Each row has a name. Each piece below is followed by the name of the row it came from, unless a question asks for something else. Each question is about the rows just above it. Places in a row count from 1.

[ 25.1 -23.6   3.6   8.8  -9.6  15.1  35.9  -8.7 -28.2   6.6   2.1  31.7
  16.7 -22.9 -23.7 -19.0  38.6   4.6 -78.5  24.9  26.3 -24.2  -4.3] -> D
[  5.6 -13.1  -8.9  -1.7   0.6   9.4  13.3   6.0   2.5   2.5  12.0   3.5
  -6.3   4.6   4.5   0.3  -2.4   2.8   3.0  10.7  -6.7   1.6   3.4] -> Y
[ -5.3  19.6 -39.9  -9.6  -8.7  35.9   6.6  19.6  15.1 -28.2  -0.9   0.7
  11.1  15.3  31.6 -25.5  10.5  19.6 -26.6  14.0 -60.2 -14.8 -29.9] -> H
[-11.0  12.4 -82.1 -57.6 -26.3 -12.9   8.4  69.9   1.8  43.6  26.5  -1.6
 -15.3  26.3  38.6 -24.2   4.6 -22.9 -19.0  24.9 -78.5 -23.7 -24.9] -> P
[  3.3 -32.2 -59.8 -30.6   2.4  27.9  33.4  34.5  27.5  12.7  49.8   5.2
 -38.2  11.9   9.2  -0.1 -10.4  27.9  14.2  29.5 -30.4  -6.7  14.9] -> G
[ 26.3  38.6 -24.2   4.6 -22.9 -19.0  24.9 -78.5 -23.7] begins in row and place -> P, 14
The row with [  8.8  -9.6  15.1  35.9  -8.7 -28.2   6.6] is -> D
[  4.6 -24.2  38.6] is which row, read backwards? -> P
Which value appears more than once in H? -> [19.6]

[ 67.9 -42.9  43.8  24.0  23.3  27.8  46.6  73.2] -> B
[ 43.8 -42.9  67.9  37.3  23.3  37.3  37.3  37.3] -> C
[ 37.3  27.8  24.0  23.3  67.9 -42.9  43.8 -10.2] -> S
Which row holds [ 43.8 -42.9  67.9]? -> C
The value that C holds more than once: -> [37.3]
asked: [ 24.0  23.3  67.9 -42.9] -> S
asked: [ 43.8 -42.9  67.9  37.3  23.3  37.3  37.3] -> C
Where does [23.3 67.9] start? Give its row and place. -> S, 4
Which row holds [ 27.8  23.3  24.0  43.8 -42.9  67.9] read backwards? -> B
Where does [-42.9  43.8 -10.2] start? Give its row and place. -> S, 6

[ -7.9  34.7 -23.5 -11.3  47.9  62.7 -11.9 -14.5  -6.4   8.7 -25.1 -41.5
   0.5  12.3 -26.7  24.3 -29.8   7.8  10.6 -20.8 -28.4   7.6  11.9  -4.3
  23.5  27.4 -31.7 -36.2 -18.5  13.7  -5.2 -13.9   3.0] : N
[ -7.9  34.7 -23.5 -11.3  47.9 -70.3 -25.1   0.5  -6.4 -41.5   8.7  12.3
 -14.5 -11.9 -26.7  24.3 -29.8   7.8  10.6 -20.8 -28.4  52.5  11.9  -4.3
  23.5  27.4 -31.7 -36.2 -18.5  13.7  -5.2 -43.1 -54.7] : U
[ 15.3 -30.2 -12.4 -37.6  -5.4 -31.8   9.6  -2.3  58.2 -27.4  44.8 -14.6
  -3.1  51.9  70.7  10.7  17.7  -1.2   9.6 -44.6 -26.0  11.6  -0.8 -17.6
  46.0 -13.8   4.0 -12.6 -17.7  55.7 -22.3 -66.4  -3.6] : E
[ -7.9  34.7 -23.5 -11.3  47.9 -48.7  62.7   0.5  -6.4 -41.5   8.7  12.3
 -14.5 -11.9 -26.7  24.3 -29.8   7.8  10.6 -20.8 -28.4   7.6  11.9  -4.3
  23.5  27.4 -31.7 -36.2 -18.5  13.7  -5.2 -13.9 -54.7] : M
[ 62.7   0.5  -6.4 -41.5   8.7  12.3 -14.5 -11.9] begins in row and place -> M, 7
[ 62.7 -48.7] is which row, read backwards? -> M
Which row holds this, read backwards? [-28.4 -20.8  10.6   7.8 -29.8  24.3 -26.7  12.3   0.5 -41.5] -> N
asked: [-25.1   0.5  -6.4 -41.5   8.7  12.3 -14.5 -11.9] -> U
asked: [ -7.9  34.7 -23.5 -11.3  47.9  62.7 -11.9 -14.5  -6.4   8.7 -25.1 -41.5
   0.5  12.3 -26.7  24.3 -29.8   7.8  10.6 -20.8 -28.4   7.6  11.9  -4.3
  23.5  27.4 -31.7 -36.2 -18.5  13.7  -5.2 -13.9   3.0] -> N
[ 23.5  -4.3  11.9  52.5 -28.4 -20.8] is which row, read backwards? -> U

[ 17.4 -27.8 -15.5   0.2  13.5]  X
[ 58.3  -5.1   3.9 -14.1 -27.8]  V
[ -5.1   3.9 -14.1  58.3  19.5]  F
[ -1.5   2.8  15.2 -19.1 -14.7]  Z
The row with [-27.8 -15.5   0.2  13.5] is -> X
Row and place where [ -5.1   3.9 -14.1  58.3] starts: -> F, 1

[ -0.3 -15.2   7.0 -12.9   0.0  15.7] : T
[-19.5   2.4  63.1  -2.5  -2.9   2.1] : L
[ -0.8 -32.2 -13.2  10.9  -4.3   3.7] : R
[11.1 -4.3  4.7  1.3  0.3 10.3] : Q
[-2.5 63.1 -2.9 -2.9 -2.9  2.4] : K
Repeated in K: -> [-2.9]
Which row holds [-4.3 10.9] read backwards? -> R
Which row holds this, read backwards? [-2.9 -2.9 63.1 -2.5] -> K
Which row holds [-12.9   0.0  15.7]? -> T
Where does [10.9 -4.3  3.7] start? Give its row and place. -> R, 4

[-28.1 -30.9 -24.4 -34.1  37.3  23.8   4.5  25.5 -27.3  -2.0  37.4   9.1
 -49.6   2.3 -35.2  32.9  21.9 -30.6 -40.1   2.9  28.7 -31.9] -> neb
[-21.0  -8.0 -19.1 -14.4 -65.4  12.1  -4.9 -63.6  52.6  -3.4 -56.2 -25.3
  66.1 -26.3 -20.2   8.3 -41.3 -14.2  73.0 -17.8 -57.5  48.1] -> Deva
[-27.8 -34.1 -29.1 -34.2  18.0  35.0   9.1  24.7 -31.0  -2.4  14.2   1.1
  -9.5  -4.0 -28.5  27.7   7.5 -27.1 -16.8 -28.2   8.8 -26.2] -> Perab
[-40.6 -37.5 -43.0 -42.9  13.2  37.4 -10.3  32.0 -17.0  -3.9   9.6   8.4
 -19.7   7.3 -47.6   9.0  18.6 -54.1 -25.4  -7.8  21.5 -15.9] -> bur
[ 62.4  42.2  48.7  65.2 -20.4 -35.1   6.9 -13.0  25.1  10.0  14.2   1.1
  32.3  -8.8  54.1 -38.6 -14.3  59.6  31.5   5.5 -16.9  25.9] -> Bokik
[-13.0  24.8  10.0 -17.3 -43.6   8.2  16.5 -33.6  37.4  11.8 -41.5 -12.1
  53.9 -17.2  -4.6 -13.2 -28.3 -10.4  61.1 -16.2 -20.2  32.4] -> nore
[-29.7 -14.4 -27.1 -28.1   4.3  30.4 -15.5 -19.4 -18.0  -5.0  24.1  10.6
 -28.6   2.1 -35.7  14.3  14.7 -27.8 -25.3   2.0  -5.2 -16.7] -> Zil
[ 14.1  16.1  22.6  16.1  53.6  -9.4   5.8  54.9 -42.1   6.9  56.2  18.4
 -45.5  11.4  25.9 -11.2  41.4  22.3 -44.9   4.7  53.3 -37.3] -> fonu
[ 41.5  43.5  28.3  40.1  45.2 -27.0   0.3  48.9 -35.0   4.4  38.5  17.8
 -51.4   8.2  32.5 -10.7  24.8  39.5 -50.5  18.0  33.8 -35.0] -> Seka
[-17.0 -20.6 -18.2 -18.3 -33.7  18.6   2.2 -36.3  35.8   9.5 -18.4  -3.8
  31.6   3.4 -17.2   6.7 -16.6 -24.0  30.3  -6.6 -23.0  25.2] -> Veru
asked: [ 54.9 -42.1   6.9  56.2] -> fonu
Which row holds [32.3 -8.8 54.1]? -> Bokik
asked: [-65.4  12.1  -4.9 -63.6  52.6  -3.4 -56.2] -> Deva
[ 10.0  25.1 -13.0] is which row, read backwards? -> Bokik
asked: [-27.8 -34.1 -29.1 -34.2  18.0  35.0   9.1  24.7 -31.0  -2.4  14.2   1.1
  -9.5  -4.0 -28.5  27.7   7.5 -27.1 -16.8 -28.2   8.8 -26.2] -> Perab
asked: [-42.9  13.2  37.4 -10.3  32.0 -17.0  -3.9   9.6] -> bur

[-16.2 -26.4  -2.2   3.6] = ratum
[22.9 18.0 -0.3 -2.2] = litam
[-18.0  38.4  57.1 -69.4] = sogek
[ 66.3 -46.8 -37.8  66.3] = nuriv
[-35.1  -4.8   1.4 -34.5] = sogo
[-60.2  23.0  18.0  -0.3] = Mer
The row with [-0.3 -2.2] is -> litam
Where does [23.0 18.0 -0.3] start? Give its row and place. -> Mer, 2
The value that nuriv holds more than once: -> [66.3]
Where does [-18.0  38.4  57.1] start? Give its row and place. -> sogek, 1

[ -8.1 -10.7 -10.8 -39.0 -11.0  -7.4  11.0] : burus
[ -6.7  -4.9  -6.7  -6.7  -6.7  -6.7 -15.5] : rusa
[12.3  2.3 23.5 -6.6 19.5 26.8 -8.5] : pali
[12.3  2.3 23.5 -6.6 19.5 23.0 -8.5] : nupep
[ -8.1 -10.7 -16.9 -39.0 -11.0  -7.4  11.0] : pogek
Repeated in rusa: -> [-6.7]
[ -8.1 -10.7 -10.8 -39.0 -11.0  -7.4  11.0] is in which row? -> burus
Row and place where [ 2.3 23.5 -6.6 19.5 23.0 -8.5] starts: -> nupep, 2

